A small network was trained on invented records. Each row is its activation on one of them, seen along a few directions.
Each row is followed by the record's values for the fields LIGU, TUGO, MEDI, LATI, GOBEP.
Not every record has every field; a missing one is left out.
The largest differences between rows may come from other fields.
(in the rows, 500 means zero)
Random noise pushes rows far along 6 fixed directions. That doesn't count. These rows show it; they differ only by the noise:
[722 620 531 672 266 643 595 603 508 570 483 481 425 505 415 477 286 622
 441 490 405 480 422 458 541 666]
[605 282 745 714 654 667 556 494 382 412 300 450 553 356 338 651 440 673
 436 100 461 578 557 335 646 740]
[567 317 493 494 686 605 515 588 474 524 409 531 604 447 461 582 595 683
 522 362 389 568 597 542 526 666]
[675 666 445 458 120 660 376 488 572 424 587 461 515 540 370 402 368 474
 495 658 473 304 542 561 506 170]
[599 569 606 619 456 583 470 405 482 366 435 380 419 570 382 519 373 490
 390 430 515 445 532 434 590 552]
[575 544 451 378 552 600 403 438 588 377 420 414 532 606 364 494 509 503
 436 583 509 464 647 588 595 382]
[593 581 349 487 575 489 514 474 590 525 526 528 317 720 519 437 478 500
 439 638 432 447 467 539 574 578]
[586 442 609 683 304 588 424 461 378 419 594 496 479 437 482 512 435 523
 521 338 434 335 480 407 452 445]

[493 584 547 551 328 488 419 426 430 435 579 391 509 512 536 487 449 439
 510 527 498 407 515 515 365 476]
<LIGU:kug TUGO:piva MEDI:begeb LATI:lafon GOBEP:veten>
[366 501 737 655 412 427 327 295 329 299 616 465 435 466 526 496 505 256
 440 320 652 309 494 281 513 234]
<MEDI:begeb LATI:lafon GOBEP:mugoz>
[591 552 400 496 514 506 545 417 591 475 472 480 352 660 459 466 423 506
 487 562 461 459 454 522 588 503]
<LIGU:kug TUGO:piva MEDI:begeb LATI:gid GOBEP:funez>
[619 550 331 514 539 511 683 655 582 719 466 554 431 578 559 469 461 645
 506 595 370 616 407 566 495 787]
<LIGU:kug TUGO:piva MEDI:begeb LATI:lafon GOBEP:veten>
[342 403 370 333 815 314 468 414 535 524 545 583 438 612 588 497 723 409
 580 536 560 486 489 591 495 435]
<LIGU:mil TUGO:piva MEDI:begeb LATI:lafon GOBEP:mugoz>
[468 386 484 473 604 531 413 495 431 427 494 441 617 491 547 556 606 525
 505 440 435 504 624 546 415 540]
<LIGU:kug TUGO:piva MEDI:begeb LATI:gid GOBEP:veten>
[583 589 409 479 377 549 544 657 519 598 522 445 587 496 562 488 464 578
 517 629 401 547 516 630 358 681]
<LIGU:kug TUGO:piva MEDI:begeb LATI:gid GOBEP:mugoz>
[440 482 436 420 525 499 542 677 480 661 511 546 658 398 587 534 600 592
 568 546 458 623 528 628 362 631]
<LIGU:mil TUGO:piva MEDI:begeb LATI:lafon GOBEP:mugoz>
[382 357 476 507 492 342 613 478 461 624 616 617 450 408 612 511 611 580
 758 392 510 457 330 571 396 497]
<MEDI:begeb LATI:lafon GOBEP:funez>
[447 457 565 386 522 545 469 392 551 407 407 492 583 416 335 524 519 497
 551 432 623 503 561 505 622 221]
<LIGU:mil TUGO:reso MEDI:begeb LATI:lafon GOBEP:funez>
[521 692 417 404 254 481 446 491 566 484 602 463 485 576 444 433 440 443
 555 694 536 392 472 641 423 323]
<LIGU:mil TUGO:piva MEDI:kados GOBEP:funez>
[529 551 676 394 329 686 487 563 541 444 326 388 800 265 252 558 432 579
 506 455 637 618 654 542 568 283]
<MEDI:begeb LATI:lafon GOBEP:veten>
[473 455 599 635 183 521 416 567 347 529 709 612 569 328 610 478 500 438
 554 417 468 350 438 371 355 289]
<MEDI:begeb LATI:gid GOBEP:mugoz>
[369 400 544 515 714 370 531 418 463 496 482 561 417 499 556 528 595 460
 508 392 559 538 449 417 562 542]
<MEDI:begeb LATI:lafon GOBEP:veten>
[501 446 694 518 359 628 439 595 398 404 442 406 763 295 363 602 502 601
 521 345 520 531 644 527 416 473]
<GOBEP:funez>
[422 682 653 475 571 478 469 320 524 318 328 282 469 563 349 540 398 341
 339 510 717 571 577 473 629 488]
<LIGU:mil TUGO:piva MEDI:begeb LATI:lafon GOBEP:mugoz>
[609 567 604 505 298 685 624 691 529 606 330 483 689 307 314 532 375 686
 483 438 512 677 526 489 583 522]
<MEDI:begeb LATI:lafon GOBEP:funez>
[671 459 445 553 403 617 519 567 552 554 535 617 427 510 489 437 405 524
 464 500 399 439 434 386 599 432]
<LIGU:kug TUGO:reso MEDI:kados GOBEP:mugoz>
[459 445 454 408 675 533 474 700 462 583 477 557 673 462 558 544 655 565
 430 534 429 632 641 562 421 652]
<LIGU:mil TUGO:reso MEDI:kados GOBEP:mugoz>
[279 459 522 480 500 369 262 372 329 379 731 504 543 513 678 492 716 284
 544 493 554 310 574 510 297 255]
<LIGU:mil TUGO:piva MEDI:begeb LATI:lafon GOBEP:mugoz>
[539 378 568 728 485 485 594 405 457 549 565 702 246 489 501 470 384 447
 495 279 488 399 257 219 680 439]
<LIGU:mil TUGO:piva MEDI:begeb LATI:gid GOBEP:veten>
[363 495 400 441 477 381 450 501 464 582 673 583 504 500 670 471 627 451
 634 589 478 431 445 589 321 430]
<LIGU:mil TUGO:piva MEDI:begeb LATI:lafon GOBEP:veten>
[388 398 644 651 565 426 548 479 352 485 522 498 490 424 577 589 552 531
 512 294 501 532 456 399 438 670]
<MEDI:begeb LATI:gid GOBEP:funez>
[489 842 557 438 461 505 455 437 597 324 378 251 458 691 391 481 358 319
 235 757 656 569 629 540 575 532]
<GOBEP:mugoz>
[665 474 320 284 457 684 461 657 650 577 439 574 680 452 398 457 521 609
 526 667 396 528 624 625 551 315]
<LIGU:kug TUGO:piva MEDI:begeb LATI:gid GOBEP:mugoz>
[578 472 472 490 521 567 566 614 543 639 460 649 505 440 431 477 476 554
 492 469 482 551 444 435 602 466]
<LIGU:mil TUGO:piva MEDI:begeb LATI:lafon GOBEP:mugoz>
[349 519 588 377 685 491 442 500 468 379 348 326 693 497 450 599 629 507
 408 503 571 668 727 600 463 605]
<MEDI:begeb LATI:gid GOBEP:funez>
[368 255 591 544 565 475 370 430 338 395 592 585 581 357 579 563 649 436
 587 290 497 401 525 422 417 352]
<LIGU:mil TUGO:piva MEDI:kados GOBEP:mugoz>
[669 454 492 390 316 748 488 672 551 511 397 436 811 306 331 541 453 702
 583 518 405 558 656 662 451 437]
<LIGU:kug TUGO:piva MEDI:kados GOBEP:veten>
[407 589 413 403 704 392 317 342 500 319 546 364 431 757 609 478 604 324
 347 691 512 450 666 553 453 509]
<LIGU:kug TUGO:reso MEDI:begeb LATI:gid GOBEP:veten>
[544 491 472 436 458 560 557 526 595 554 460 602 499 479 404 477 471 546
 517 512 518 524 465 463 649 341]
<MEDI:begeb LATI:gid GOBEP:funez>
[757 405 489 603 412 707 630 613 569 643 395 660 463 378 343 464 323 682
 490 368 393 532 396 337 724 482]
<LIGU:kug TUGO:piva MEDI:begeb LATI:lafon GOBEP:veten>
[524 453 359 478 411 501 497 546 525 607 635 716 447 490 567 411 525 468
 566 567 449 405 388 462 512 306]
<LIGU:mil TUGO:piva MEDI:begeb LATI:gid GOBEP:mugoz>
[426 395 482 431 537 550 483 767 397 611 515 541 790 340 627 571 687 622
 515 506 399 644 644 603 293 660]
<MEDI:kados GOBEP:mugoz>
[531 621 568 408 664 551 476 354 614 286 272 221 510 650 313 565 415 494
 359 565 595 595 679 593 623 606]
<LIGU:kug TUGO:reso MEDI:kados GOBEP:funez>
[462 697 531 435 385 470 638 686 520 635 426 342 664 410 515 546 470 605
 538 638 568 697 515 706 334 763]
<MEDI:begeb LATI:lafon GOBEP:mugoz>
[653 475 335 521 675 513 627 450 663 568 456 604 241 688 471 444 403 539
 468 562 424 498 369 460 709 602]
<LIGU:kug TUGO:piva MEDI:kados GOBEP:veten>
[531 777 562 488 195 582 562 656 522 559 434 363 641 441 417 487 368 565
 437 640 540 625 554 587 413 567]
<MEDI:begeb LATI:lafon GOBEP:funez>
[336 511 646 649 315 403 362 412 294 404 716 475 512 421 654 506 562 350
 505 417 542 349 489 385 289 373]
<MEDI:begeb LATI:lafon GOBEP:veten>
[373 648 444 434 257 405 325 491 441 405 737 433 554 562 655 444 577 340
 529 738 505 341 563 630 232 325]
<GOBEP:veten>
[551 536 702 649 428 545 587 321 550 420 386 512 323 471 289 491 284 456
 442 315 660 473 361 254 796 325]
<MEDI:begeb LATI:lafon GOBEP:funez>
[576 675 683 610 312 538 571 444 484 411 351 230 524 458 347 555 289 573
 474 451 581 562 520 540 480 690]
<LIGU:kug TUGO:reso MEDI:begeb LATI:lafon GOBEP:funez>
[414 554 692 690 479 418 531 382 403 393 502 399 397 515 510 555 413 439
 445 389 580 494 449 397 486 649]
<MEDI:kados GOBEP:funez>
[316 424 632 495 650 359 544 425 419 454 441 397 560 412 532 595 610 503
 596 363 619 586 506 560 433 617]
<MEDI:begeb LATI:lafon GOBEP:veten>
[637 720 697 874 154 515 686 514 395 556 496 325 369 434 482 527 161 605
 503 391 481 523 302 432 389 902]
<LIGU:kug TUGO:piva MEDI:begeb LATI:lafon GOBEP:funez>

Here are new rows. What are their fields?
[441 267 272 451 892 370 464 483 502 550 620 694 351 677 749 471 742 467
 504 520 351 454 483 469 495 601]
<LIGU:kug TUGO:reso MEDI:kados GOBEP:mugoz>
[438 543 432 363 562 443 522 431 619 519 488 540 458 571 467 466 541 480
 556 594 588 516 478 551 587 344]
<MEDI:begeb LATI:lafon GOBEP:funez>
[355 597 466 302 609 399 425 309 574 334 446 353 514 622 427 525 564 395
 530 627 631 490 593 675 499 367]
<LIGU:mil TUGO:piva MEDI:begeb LATI:gid GOBEP:funez>
[378 508 535 685 550 298 594 435 407 577 634 582 272 554 687 479 503 426
 519 441 525 463 306 372 444 662]
<MEDI:begeb LATI:lafon GOBEP:veten>
[454 529 736 719 485 467 658 479 374 481 377 355 491 394 446 627 357 597
 514 277 549 625 416 461 458 880]
<LIGU:mil TUGO:piva MEDI:begeb LATI:gid GOBEP:funez>
[454 405 518 424 714 526 526 603 485 540 403 497 663 445 458 590 606 603
 514 447 493 644 602 591 471 665]
<LIGU:mil TUGO:piva MEDI:kados GOBEP:veten>
[578 388 516 557 444 598 487 556 461 498 512 500 599 408 495 542 484 600
 565 420 400 483 531 525 429 547]
<LIGU:kug TUGO:piva MEDI:kados GOBEP:veten>
[271 350 454 353 708 402 345 494 400 439 591 490 688 464 674 573 790 455
 594 533 494 502 655 668 258 501]
<LIGU:mil TUGO:piva MEDI:kados GOBEP:mugoz>
[567 358 400 517 635 453 576 467 553 589 506 655 369 540 487 465 530 591
 612 393 441 458 372 479 596 518]
<LIGU:kug TUGO:piva MEDI:begeb LATI:lafon GOBEP:funez>
[395 604 606 587 399 373 505 354 462 448 568 445 385 530 536 493 449 407
 534 487 620 447 408 476 462 448]
<MEDI:begeb LATI:lafon GOBEP:funez>
[710 473 410 565 606 627 553 539 615 548 428 654 309 625 442 431 375 506
 309 518 403 506 447 281 784 506]
<LIGU:kug TUGO:reso MEDI:kados GOBEP:mugoz>
[669 594 377 564 457 519 694 575 610 680 441 546 338 593 482 453 351 645
 504 560 404 574 346 525 579 728]
<LIGU:kug TUGO:piva MEDI:begeb LATI:lafon GOBEP:funez>
[582 418 556 425 321 675 398 499 489 360 447 378 760 329 332 568 492 627
 624 439 467 449 663 644 416 321]
<LIGU:kug TUGO:piva MEDI:kados GOBEP:funez>
[526 389 393 402 614 550 554 636 593 637 479 697 532 472 513 477 575 561
 510 541 451 565 490 477 604 434]
<MEDI:kados GOBEP:mugoz>
[563 481 400 494 367 519 560 491 574 587 594 662 398 511 482 441 438 533
 619 546 464 410 342 514 553 330]
<LIGU:mil TUGO:piva MEDI:kados GOBEP:funez>
[301 242 602 474 760 418 362 402 353 409 532 554 611 410 556 595 747 416
 559 266 562 471 601 443 441 392]
<LIGU:mil TUGO:piva MEDI:begeb LATI:lafon GOBEP:mugoz>
[522 469 323 458 714 417 508 432 579 496 542 563 314 701 601 443 545 440
 486 603 438 461 440 521 553 584]
<LIGU:kug TUGO:piva MEDI:kados GOBEP:mugoz>
[393 431 676 658 641 348 554 230 460 392 466 521 222 543 479 507 442 326
 470 272 692 429 324 254 704 415]
<MEDI:begeb LATI:lafon GOBEP:mugoz>
[478 418 262 267 745 466 538 497 691 617 482 748 393 638 499 400 643 465
 496 627 512 529 465 479 736 220]
<MEDI:begeb LATI:lafon GOBEP:veten>
[426 669 474 545 580 364 579 501 501 566 475 446 369 609 591 486 453 439
 417 611 544 591 419 523 467 772]
<LIGU:mil TUGO:piva MEDI:begeb LATI:lafon GOBEP:mugoz>
[479 607 349 445 388 442 386 517 508 496 690 448 493 621 672 441 547 420
 526 746 422 385 539 664 262 499]
<LIGU:kug TUGO:piva MEDI:kados GOBEP:mugoz>
[525 529 409 481 471 522 531 640 526 634 553 642 497 509 563 450 519 525
 446 607 428 532 474 449 521 491]
<MEDI:begeb LATI:gid GOBEP:veten>
